These are the activations of a small network on made-up records, seen along a few directions, one row for each record.
Records have a field called POGA. Each example row is followed by its value.
The word none means that the record has no POGA.
Other fields move the rows too, some of them a lot.
(in the rows, 500 means zero)
Random noise pushes rows far along 15 fixed directions. That doesn't count. These rows show it; they differ only by the noise:
[456 399 497 420 486 367 796 599 598 545 397 566 379 539 512 540 468 672
 542 461 596 428 755 353 504 497 598 577]
[574 493 585 572 332 583 632 443 567 398 342 562 459 595 569 711 472 474
 337 436 505 462 536 483 483 441 582 561]
[491 433 285 473 419 400 508 579 415 739 616 634 570 467 549 398 474 469
 531 500 459 596 594 610 459 533 470 493]
[559 416 694 583 627 765 479 425 327 741 591 385 588 699 516 699 445 479
 414 446 407 593 629 377 591 475 638 461]
[560 499 767 486 490 376 472 465 419 615 634 634 597 550 462 485 612 592
 467 426 589 540 494 372 393 446 560 349]
[479 382 545 412 746 483 396 526 423 410 653 363 635 561 539 652 381 511
 630 586 322 776 398 435 374 534 550 540]
[581 437 757 472 396 495 596 643 501 353 391 460 498 407 519 624 562 494
 528 433 546 543 567 673 371 615 386 600]
[572 505 593 469 508 377 538 420 429 386 545 572 640 610 501 577 411 604
 475 545 481 593 480 402 458 444 592 457]
[657 623 466 427 344 567 458 355 391 321 449 530 623 563 559 648 346 390
 385 497 414 546 366 415 409 391 493 444]
[504 548 358 325 446 485 635 512 424 440 436 444 601 541 426 597 220 408
 453 730 426 601 663 490 443 251 535 437]
[531 467 595 495 618 516 523 550 341 390 420 489 578 535 445 655 634 300
 584 274 516 380 509 616 571 707 332 496]
[716 681 535 484 555 488 333 547 346 380 557 446 546 498 387 620 406 618
 521 539 538 729 526 564 453 374 492 439]
[651 563 243 527 583 516 513 469 394 567 453 679 624 684 469 708 322 514
 566 430 366 516 583 273 563 469 585 506]
[465 418 636 558 436 457 561 533 617 474 545 479 515 450 560 421 588 503
 555 578 533 429 394 527 429 648 429 530]
[529 540 410 363 415 586 520 576 180 648 443 560 471 586 524 756 522 409
 433 220 394 576 608 435 339 631 469 445]
[452 548 268 430 531 349 514 435 510 354 568 455 436 496 552 358 448 561
 540 542 568 442 414 479 586 533 478 490]
[377 595 319 454 633 500 559 405 514 480 491 452 399 682 406 622 440 438
 421 570 522 413 495 258 553 310 639 344]

[415 487 217 467 457 716 429 518 433 592 464 359 377 463 604 516 314 471
 386 510 340 564 692 677 582 470 498 673]  zame
[433 354 492 488 549 454 497 593 511 742 664 535 628 411 513 325 560 427
 629 521 467 532 575 608 512 568 402 507]  fezul
[553 379 449 604 609 475 623 482 719 535 510 523 417 519 595 463 611 590
 683 449 633 410 404 295 604 593 560 576]  fugo
[375 389 438 401 559 471 469 574 691 417 547 320 375 317 624 352 556 369
 562 538 564 547 431 677 490 520 390 563]  none
[476 525 486 484 516 516 224 414 376 442 580 522 518 427 506 482 501 362
 383 385 435 625 409 739 468 360 470 488]  talo
[519 533 571 451 410 498 634 658 507 486 356 527 481 469 420 625 595 444
 571 472 523 440 566 528 373 618 387 489]  modu
[733 569 552 543 510 570 298 472 429 633 491 652 545 506 493 556 302 689
 454 349 438 583 771 464 559 272 605 610]  kagib
[631 655 585 551 584 544 391 510 162 580 568 458 572 565 309 565 511 585
 468 425 566 603 632 608 624 502 496 349]  gilum
[604 492 461 666 621 529 486 444 536 238 415 536 652 647 490 709 539 341
 530 463 445 479 342 581 634 612 482 571]  velu
[610 609 482 529 477 480 592 526 480 402 467 426 469 594 473 529 392 768
 423 555 582 617 673 567 615 490 600 529]  none
[353 437 556 645 391 566 484 299 346 634 623 472 499 612 595 420 510 527
 244 560 439 553 443 636 561 527 625 444]  talo
[236 460 453 498 648 489 385 543 474 497 497 413 339 474 456 436 513 515
 452 428 410 431 641 706 587 555 500 604]  nasol
[461 592 448 586 400 688 528 389 597 633 499 377 232 538 513 438 574 489
 342 565 640 339 402 320 553 352 577 371]  dasug
[380 334 593 607 474 543 401 404 542 645 565 595 541 512 634 473 585 366
 384 416 413 508 392 606 460 517 544 556]  gef
[525 719 419 724 463 418 431 491 413 317 442 578 397 663 428 628 594 791
 456 487 513 501 426 567 527 759 546 528]  fugo
[394 473 420 460 628 315 516 616 463 450 561 536 540 475 384 483 589 465
 668 629 490 561 366 539 375 570 422 405]  dasug
[458 464 398 541 470 404 276 410 482 611 620 738 514 514 678 368 455 735
 476 316 338 513 433 380 461 644 617 645]  zasut
[564 598 283 353 445 436 571 545 330 414 371 502 336 424 421 621 654 262
 432 216 726 525 515 658 507 343 415 357]  gilum
[455 389 578 512 495 541 500 423 464 627 621 492 572 609 611 484 506 514
 340 467 456 631 517 552 524 483 640 508]  mim
[508 566 636 713 419 494 592 552 794 442 336 594 418 477 422 373 501 687
 461 585 620 187 680 575 653 533 489 652]  gef
[523 479 554 597 483 619 376 599 555 598 497 485 364 461 545 566 568 591
 537 464 410 547 428 451 354 621 488 580]  poro
[577 476 359 649 687 551 454 381 546 458 584 421 593 592 521 397 424 529
 618 607 475 407 389 452 753 582 503 558]  dasug
[438 567 622 432 523 690 362 438 693 567 520 373 522 367 433 363 372 360
 493 700 433 337 501 318 450 216 444 461]  fozal
[593 559 247 393 274 431 531 684 260 591 541 448 392 322 565 404 655 472
 544 380 615 654 457 789 380 725 297 459]  mim
[524 442 492 576 391 688 646 583 632 772 541 353 254 424 581 427 702 506
 559 456 687 448 464 405 496 628 461 476]  fezul
[636 594 401 555 604 507 441 560 381 566 463 595 553 494 356 509 438 589
 614 481 523 485 657 519 605 480 471 495]  zame
[671 432 558 502 365 405 642 524 389 478 457 642 665 513 531 600 412 531
 451 494 495 744 621 679 490 436 545 542]  nasol
[811 680 622 668 422 644 389 551 517 716 551 627 691 502 383 470 427 585
 601 644 496 489 531 350 517 423 446 406]  modu
[581 579 396 332 312 395 742 688 502 408 324 492 453 295 417 436 483 461
 671 580 617 395 578 482 352 559 291 485]  fozal
[506 526 210 486 392 617 610 521 344 517 372 492 364 568 551 729 637 244
 407 293 558 519 393 522 489 571 461 415]  zasut
[542 783 215 449 590 314 284 507 270 497 604 592 497 491 334 438 567 524
 554 472 561 561 356 515 462 459 433 269]  mim
[491 532 386 414 422 719 625 558 492 398 307 316 235 535 600 720 484 461
 424 350 488 448 544 398 485 637 507 603]  velu
[561 516 596 454 457 327 474 533 496 439 494 626 588 410 448 327 464 584
 533 495 537 427 638 641 565 487 429 547]  poro
[568 592 363 695 350 735 552 436 630 691 361 591 207 644 557 686 575 489
 249 298 629 414 642 416 659 324 701 528]  fugo
[669 468 629 695 482 754 263 412 479 602 584 482 610 489 654 484 455 562
 565 471 322 516 333 430 497 703 467 663]  zame
[442 679 440 345 256 502 610 475 381 501 353 546 369 541 495 525 374 652
 362 465 413 361 614 266 358 552 526 474]  nasol
[441 459 292 414 494 290 486 486 365 613 676 645 559 540 548 408 564 517
 549 442 499 588 398 454 425 599 496 393]  kagib
[466 610 605 508 370 434 288 461 485 402 585 573 430 500 521 522 462 695
 324 539 439 681 421 571 289 405 616 493]  kagib
[600 644 508 659 585 464 213 513 579 431 637 471 380 446 437 482 582 631
 455 521 637 645 366 624 517 364 536 469]  gef
[589 351 644 343 425 435 627 504 523 432 566 333 367 360 664 429 571 647
 475 414 761 738 510 570 501 421 553 551]  zasut
[454 466 646 459 575 664 569 614 635 557 366 424 568 475 426 580 423 338
 555 553 392 319 732 490 528 445 419 587]  modu
[581 410 473 392 476 369 600 384 443 304 485 571 648 526 566 546 428 403
 522 465 512 609 383 459 475 366 525 464]  fezul
[305 381 538 418 432 322 685 542 490 451 426 649 548 560 570 555 614 490
 472 416 395 410 509 475 345 717 508 552]  velu
[327 561 412 467 547 593 420 393 524 508 492 445 286 587 529 590 479 598
 445 453 373 398 350 143 379 553 595 489]  talo
[507 478 385 540 611 301 454 563 537 467 606 642 672 509 382 514 594 376
 636 670 478 656 293 599 384 456 473 368]  poro
[585 447 584 578 558 346 609 579 589 363 345 681 480 530 421 689 673 539
 570 300 654 485 553 589 542 503 510 551]  fuv
[672 515 464 771 372 593 616 543 662 667 477 511 308 521 560 482 580 834
 518 518 660 513 526 432 595 610 622 568]  none
[449 635 712 374 473 540 541 501 267 472 498 328 543 503 391 512 440 561
 480 608 464 477 512 385 372 576 440 353]  gilum
[585 531 478 587 460 471 460 459 542 472 537 613 663 461 477 445 579 412
 666 568 466 400 220 365 432 665 357 442]  fozal
[326 335 425 408 683 452 382 462 594 398 639 403 574 479 599 477 460 308
 532 543 399 641 344 623 491 421 521 548]  fuv
[479 414 343 489 489 486 563 420 587 751 551 644 626 571 565 390 383 447
 516 519 444 413 598 350 614 415 571 516]  fuv

Here are new rows. What is POGA for each?
[415 395 536 567 519 751 644 374 438 532 435 329 475 630 596 621 511 243
 335 426 502 380 559 611 730 542 507 504]  kagib
[412 596 781 445 463 671 559 427 484 469 531 242 554 565 392 559 461 446
 434 832 473 437 329 260 334 474 488 290]  gef
[657 586 438 547 161 335 564 532 407 381 443 665 618 442 519 420 424 568
 388 565 515 612 570 836 484 543 420 562]  nasol
[792 546 556 668 400 626 622 403 640 372 452 518 628 584 572 631 508 448
 550 569 564 448 273 352 587 551 502 475]  modu
[381 454 653 600 598 590 327 489 689 579 560 469 544 463 481 374 470 453
 505 610 392 380 539 578 560 435 498 582]  modu
[594 510 528 506 483 386 532 492 487 510 492 645 525 477 513 365 486 663
 541 350 561 400 641 495 653 566 488 582]  nasol
[377 573 657 515 493 540 372 615 433 524 421 584 505 524 388 614 583 422
 386 400 382 440 629 641 385 590 451 511]  velu
[440 227 493 648 597 563 446 584 798 824 696 473 454 366 568 401 646 351
 562 661 603 747 383 611 448 224 608 490]  zasut
[498 340 453 556 692 487 373 649 664 470 584 433 461 359 578 476 573 533
 772 453 420 601 360 568 479 737 384 712]  nasol
[427 383 577 259 703 354 628 400 503 466 577 503 554 574 515 497 564 417
 558 402 600 489 439 191 504 360 612 361]  velu
[553 364 192 434 556 600 525 541 473 612 542 454 461 554 598 750 465 311
 478 476 422 874 450 565 430 357 606 501]  poro
[441 465 432 437 757 576 389 598 448 548 567 376 348 549 556 652 593 595
 610 244 454 588 510 393 505 670 518 588]  fuv
[758 554 540 394 445 523 605 445 446 464 460 475 572 474 488 512 365 582
 543 476 624 565 566 338 568 346 515 468]  gilum
[552 677 389 478 363 547 352 405 319 543 494 541 523 446 475 312 345 565
 426 514 455 365 600 543 587 469 436 495]  zame
[627 549 389 488 533 532 495 676 251 586 564 319 476 408 436 464 520 613
 668 565 589 700 540 634 498 650 380 460]  zasut
[536 564 621 599 512 385 397 562 772 493 518 632 426 450 449 417 490 788
 604 569 509 448 486 285 353 449 569 581]  fezul
[492 434 528 666 343 634 640 583 528 654 498 460 412 488 571 546 678 461
 423 487 553 526 515 645 489 659 481 533]  fozal
